[ 15  23  53 -54   3  19   8 -44 -61  16] = Q837
[ 15  36  55 -84  18  21  55  34 -98  34] = Q737
[-27   9   9  53   9 -35  20  48  -6  46] = Q855
[ -84  -24 -101  -34    6 -105   -7  -24  -11   -2] = Q634
[-27   9 -32  53  54 -85   5  -3  26  23] = Q185
[ -6  40  38 -19  53  -9  30 -11   8  63] = Q369
dup Q634:  => [-24]
where: [-3] => Q185, 7
gone Q185: [ 53   9 -32  54   5 -27 -85  26  -3] => [23]
dup Q855:  => [9]
find: [ 15  23  53 -54   3  19   8 -44 -61  16] => Q837
find: [ -6  40  38 -19  53  -9  30 -11   8  63] => Q369
where: [-7] => Q634, 6

[-12  65 -22  33   6   9  -8  -1  -6  46  85 -14  32   7 -12 -26  46  -6
  80 -59 -43 -37  74   4   6 -11 -25] : Q413
[ 35  26   6  33  50  -6   7  78  12   6 -98  43  26 -24  -6  59  -7 -18
   4  35  22   5  15   8 -15  64  -4] : Q185
[ 16  53   6  36  20 -53  35  46  18 -41 -26   3  -7  48 -70  48  62 -79
  38 -36 -37 -80  54 -43 -51  21  -8] : Q671
[ -1 -47 -12 -47 -25  -8 -58 -13 -47 -47  20 -37  -1   0 -16   5 -38 -11
  16 -69 -22 -47  -2 -42 -12   9 -39] : Q855
dup Q671:  => [48]
where: [21] => Q671, 25
find: [ 35  26   6  33  50  -6   7  78  12   6 -98  43  26 -24  -6  59  -7 -18
   4  35  22   5  15   8 -15  64  -4] => Q185
gone Q413: [ 33  65   4 -43 -14 -22 -37   6   9  -8   7  46  -6 -11  -1 -12 -12  32
 -25  85  -6  80   6 -59  74  46] => [-26]
gone Q671: [ 35  20 -80  -7  62  46  38 -41 -37 -36 -51  21 -79  -8  48   6  54   3
 -26 -43 -53  18  48  53 -70  16] => [36]

[  14   57   24   50   57    3  -20  -80   64   -6   -5   81 -104   33
   57   57] : Q888
[ 49  48  51  30 -37   1  45 -79  41  53   1  42 -74  54  32  -4] : Q919
[ -6 -73  14  18  13 -40 -19  38  29 -84  22  38  30 -31 -12  30] : Q185
[  5  15  -7  26 -96  30 -17 -79   9  40 -29  14 -17  58  54  -4] : Q369
[  5  30  -7  26 -96  30 -17 -16   9  40 -29  14 -17  58  54  34] : Q837
[ 13 -21  15   6 -26 -20 -60  49 -22 -22  53 -24  52 -15  -2  -5] : Q671
gone Q185: [ 13  38 -73 -40  22  -6  29  38 -31 -19 -12  18  30 -84  30] => [14]
dup Q888:  => [57]
find: [ -6 -73  14  18  13 -40 -19  38  29 -84  22  38  30 -31 -12  30] => Q185
dup Q919:  => [1]

[ 19 -30 -12 -75] -> Q369
[ 19 -64  43 -13] -> Q837
[113  39 -31 -63] -> Q185
where: [-31] => Q185, 2
where: [-13] => Q837, 3
where: [-63] => Q185, 3

[ 56  60  26  70  18  57   8  48  24  12 -17  16  -4 -40 -11] = Q737
[ -2   2 -19   9 -32  14   9   5 -21 -10 -34 -35 -14 -56  -3] = Q855
[-60 -60 -50 -58 -17 -59   4 -33 -24   7 -36 -44 -57  -6  33] = Q381
[ -7 -14   5 -30  48 -30 -46 -32  32  36 -15  33 -32  48  63] = Q919
[ 30  25  29  -9  31 -12  -6 -11  11 -16 -15  26 -19   6   8] = Q369
[ 60  53  45  28  14  44   9  37  25 -13  35  29  24  11 -66] = Q413
[  1   3  22 -27  -8  -5  13 -14 -25 -46  52   5  28  11 -25] = Q888
[-32 -27 -19 -13   1 -29  -9 -28 -10   2 -45 -11 -30  -4  61] = Q605
[-19  -4 -33 -42 -42  15  43  16 -30 -82  34 -39  41 -42 -24] = Q671
[-85 -81 -39 -53 -34 -55   9 -45 -36  23  23 -35  34  -5   6] = Q185
[ 62  61  47  44 -38  51  13  30   0 -45  -7  21 -11 -23 -70] = Q634
[-18   1 -17  18 -41   8  16   7 -37   9 -34 -37   2 -89   8] = Q837
dup Q671:  => [-42]
gone Q381: [ -6 -24   4 -44 -60 -50 -33 -59 -17 -60 -57 -36   7  33] => [-58]
where: [-81] => Q185, 1
find: [ -2   2 -19   9 -32  14   9   5 -21 -10 -34 -35 -14 -56  -3] => Q855
dup Q888:  => [-25]
find: [  1   3  22 -27  -8  -5  13 -14 -25 -46  52   5  28  11 -25] => Q888

[  6  -2 -31   4]  Q737
[-14  10  55 -30]  Q919
[-11  34 102 -21]  Q671
[  5  -1 -32   4]  Q634
[-11  33 100 -21]  Q837
where: [-31] => Q737, 2
where: [102] => Q671, 2

[ 46   5 -17 -27  25  -6  33  49  75  23   9 -43   7  26  29  13  67  36
 -13 -23  22   3  34  -6  28  -6  37  -7  68 -17] : Q737
[-60  -4 -15  -9 -17 -74   4  -8 -37 -56 -17  23 -12 -46 -73 -14 -26 -43
   2 -16  -1 -24 -27  23 -55   9 -30  -7 -25 -17] : Q605
[-16 -10 -49 -76 -15   8 -26  18   6  22 -21 -81  -1 -45 -47 -66   3  -1
 -53 -70   7 -19   3 -68 -25 -21 -16 -13  -9 -38] : Q634
[ 46   5 -17 -27  25  49  33  49  75  23   9 -43   7  26  29  13  67  36
 -13 -23  22   3  31 -37  28   5  37  -7  30   1] : Q413
[ 46   5 -17 -27  25  49  33  49  75  23   9 -43   7  26  29  13  67  36
 -13 -23  22   2 -29  16 -25  -1 -13 -23 -14   8] : Q185
find: [ 46   5 -17 -27  25  49  33  49  75  23   9 -43   7  26  29  13  67  36
 -13 -23  22   2 -29  16 -25  -1 -13 -23 -14   8] => Q185
gone Q605: [-17 -55  -8  -1 -27 -12 -43  23  -7  23 -17 -15 -30   4 -60  -9   9 -17
 -24 -26 -74 -56 -46 -25  -4 -37   2 -73 -14] => [-16]
gone Q737: [ 28 -23 -43  26  -6   7  -6  25  36  -6  29 -17  34  -7 -17  33 -27   5
  37  46  13 -13  49  75   9  23  68   3  22] => [67]
gone Q605: [-17 -46  -9 -14 -43  23 -24   2 -37 -74 -16 -30 -17  23  -7 -25 -27  -8
   9 -60 -15 -26 -12 -56  -1  -4 -17   4 -55] => [-73]
where: [-8] => Q605, 7
find: [-16 -10 -49 -76 -15   8 -26  18   6  22 -21 -81  -1 -45 -47 -66   3  -1
 -53 -70   7 -19   3 -68 -25 -21 -16 -13  -9 -38] => Q634

